A small network was trained on made-up records. Each row is its average activation on records with the value named, seen along a few directions.
Values that are neighbours, or in one group, have similar rows; names and order tell nothing.
In the rows, zero is written as 500.
Strong random noise was added to every row along 9 fixed directions; ignore it. To show where, here is one row again and again, with new noise each time:
649,534,510,227,509,499,565,532,414,464,547,302,395,667,481,631,399,568,737,554,444
596,381,479,540,361,391,540,513,419,407,753,411,486,449,536,493,371,394,532,377,254
631,456,271,490,250,496,543,297,465,507,775,499,310,464,475,377,489,494,551,296,235
471,539,457,391,493,486,524,767,580,316,407,472,456,604,610,449,514,516,558,571,509
531,546,532,356,152,385,610,660,578,401,642,396,599,422,804,536,393,191,634,294,234
537,638,577,282,518,494,533,364,530,710,327,706,280,712,429,458,620,536,805,644,721
479,345,256,568,453,414,265,278,584,428,384,180,505,372,435,783,495,413,276,668,552
492,380,278,639,546,379,530,196,737,618,314,384,412,417,586,614,469,363,538,445,503
502,563,475,513,761,488,848,649,574,302,536,404,348,766,736,361,404,756,738,372,453
380,405,333,520,600,463,274,646,640,306,212,466,375,589,431,565,601,507,347,878,724
621,149,554,827,867,323,435,332,312,561,565,458,465,464,187,550,345,592,452,604,508


Gelu, 15 values:
j9: 591,300,483,502,517,497,404,214,435,631,539,322,511,489,371,701,438,472,449,488,411
j3: 410,805,484,371,362,544,675,306,719,602,224,297,718,424,892,582,607,457,578,181,552
j11: 558,316,722,460,544,516,316,513,200,459,834,510,374,640,174,656,271,416,486,815,460
j13: 470,635,599,270,412,577,549,580,446,415,525,447,482,713,569,457,549,629,572,505,504
j15: 665,243,360,637,448,498,281,425,235,405,783,620,220,534,129,366,513,576,384,645,345
j8: 587,548,591,470,660,606,421,617,375,578,427,554,574,475,233,531,421,558,488,552,546
j14: 351,652,524,589,582,496,522,483,596,458,399,581,616,508,530,555,516,457,415,626,696
j7: 522,552,406,286,585,678,592,622,594,457,303,80,752,430,659,692,487,745,394,311,426
j10: 659,517,447,267,317,715,404,636,333,519,679,553,412,470,362,465,520,569,497,567,379
j1: 649,482,395,280,670,675,505,602,461,504,457,79,577,510,434,783,298,611,542,546,408
j6: 610,413,908,372,666,424,708,585,371,748,558,448,698,465,561,699,315,424,794,344,432
j4: 512,712,767,422,703,594,832,716,534,520,523,501,660,600,669,395,336,555,762,239,442
j5: 573,482,441,349,363,592,568,392,499,653,660,580,259,599,529,525,514,474,707,529,433
j2: 614,587,314,219,405,651,361,689,364,341,468,385,397,534,380,532,600,639,443,656,523
j12: 420,682,445,423,413,471,568,668,661,569,432,864,381,544,593,389,511,207,685,538,427
Gelu is arranged as a line.
Q: A walk along Gelu starts at j12 and steps to its neighbour j14. Put j9, j11, j13, j7, j4 in the order it reaches them.
A: j4, j11, j7, j9, j13
Q: Which values are neighbours of j10? Give them in the order they are listed.
A: j1, j5
Q: Which values are neighbours of j15? Give them in the order they are listed.
A: j3, j2

Babi, 14 values:
v1: 741,401,587,306,358,567,444,611,198,538,735,414,518,431,306,475,487,605,536,381,250
v4: 523,388,272,652,731,613,601,345,582,655,494,490,564,378,389,369,464,712,395,246,342
v9: 565,288,667,580,584,363,451,752,308,361,583,715,318,688,377,353,471,443,565,698,478
v6: 497,299,562,617,325,404,623,270,779,893,468,662,501,302,628,483,322,43,688,206,302
v8: 559,814,538,171,458,564,522,521,443,519,315,321,628,559,498,650,533,625,680,507,635
v11: 476,410,450,485,54,299,389,642,501,105,853,399,391,533,669,618,364,67,481,567,239
v13: 718,299,643,500,920,432,483,758,249,462,341,337,604,550,267,567,318,587,618,591,464
v5: 733,372,497,150,550,546,347,848,347,463,325,337,580,472,316,603,507,507,567,611,402
v2: 433,627,642,338,246,494,447,545,418,375,739,154,707,474,658,854,330,318,410,563,399
v10: 538,464,480,573,633,586,327,458,355,513,563,637,456,467,170,476,478,662,379,671,566
v7: 454,752,418,280,340,559,434,613,575,374,414,563,392,568,578,507,545,442,581,672,617
v12: 340,576,721,466,573,522,543,404,509,405,491,248,642,639,611,774,567,668,349,668,804
v14: 487,317,804,613,315,364,268,588,413,756,503,792,747,230,453,468,596,197,370,533,496
v3: 549,567,352,443,562,498,576,571,675,644,291,447,625,362,565,598,399,297,608,450,472
Babi is arranged as a ring.
Q: A walk along Babi starts at v11 and steps to its neighbour v13. Put v4, v12, v14, v3 in the order it reaches them.
A: v14, v12, v4, v3
Q: Which values are neighbours of v5? Give them in the order they are listed.
A: v1, v9

Zup, 14 values:
y13: 491,256,544,364,318,474,207,774,424,294,490,510,374,578,338,641,527,276,377,936,527
y11: 337,543,430,701,706,600,661,432,625,472,505,639,444,556,634,282,647,829,381,433,660
y12: 599,226,556,695,466,333,359,301,414,652,537,762,284,494,267,418,508,301,551,624,462
y4: 487,531,553,397,141,504,386,534,536,587,590,455,719,270,550,629,475,203,373,334,319
y14: 335,799,598,482,356,390,694,381,683,440,432,508,560,570,897,501,608,398,595,362,613
y1: 438,519,662,552,623,522,575,549,504,619,400,517,638,460,579,433,547,625,522,407,619
y5: 505,365,350,513,444,457,262,599,549,439,259,519,536,377,384,486,574,347,341,592,525
y7: 305,449,355,846,417,384,602,491,722,315,662,669,350,487,734,329,456,254,429,441,390
y8: 430,428,545,536,478,437,408,329,525,585,529,481,530,507,459,631,406,313,479,575,507
y6: 547,361,380,503,534,558,471,619,611,625,406,522,513,361,511,526,438,358,502,467,335
y10: 567,527,566,511,457,344,526,386,481,583,494,325,681,354,594,797,356,295,578,454,476
y9: 652,454,387,477,519,533,352,581,420,641,345,647,504,360,187,480,502,430,480,662,559
y3: 619,355,534,477,578,457,511,593,383,474,538,409,530,513,444,500,442,578,548,457,392
y2: 393,596,556,567,619,467,531,266,567,473,520,371,470,591,534,616,437,555,504,551,613
Zup is arranged as a ring.
Q: A walk along Zup starts at y5 and steps to its neighbour y14. Put y13, y11, y7, y2 in the order it reaches them.
A: y7, y2, y11, y13
Q: Which values are neighbours of y4? Give them in the order they are listed.
A: y8, y6
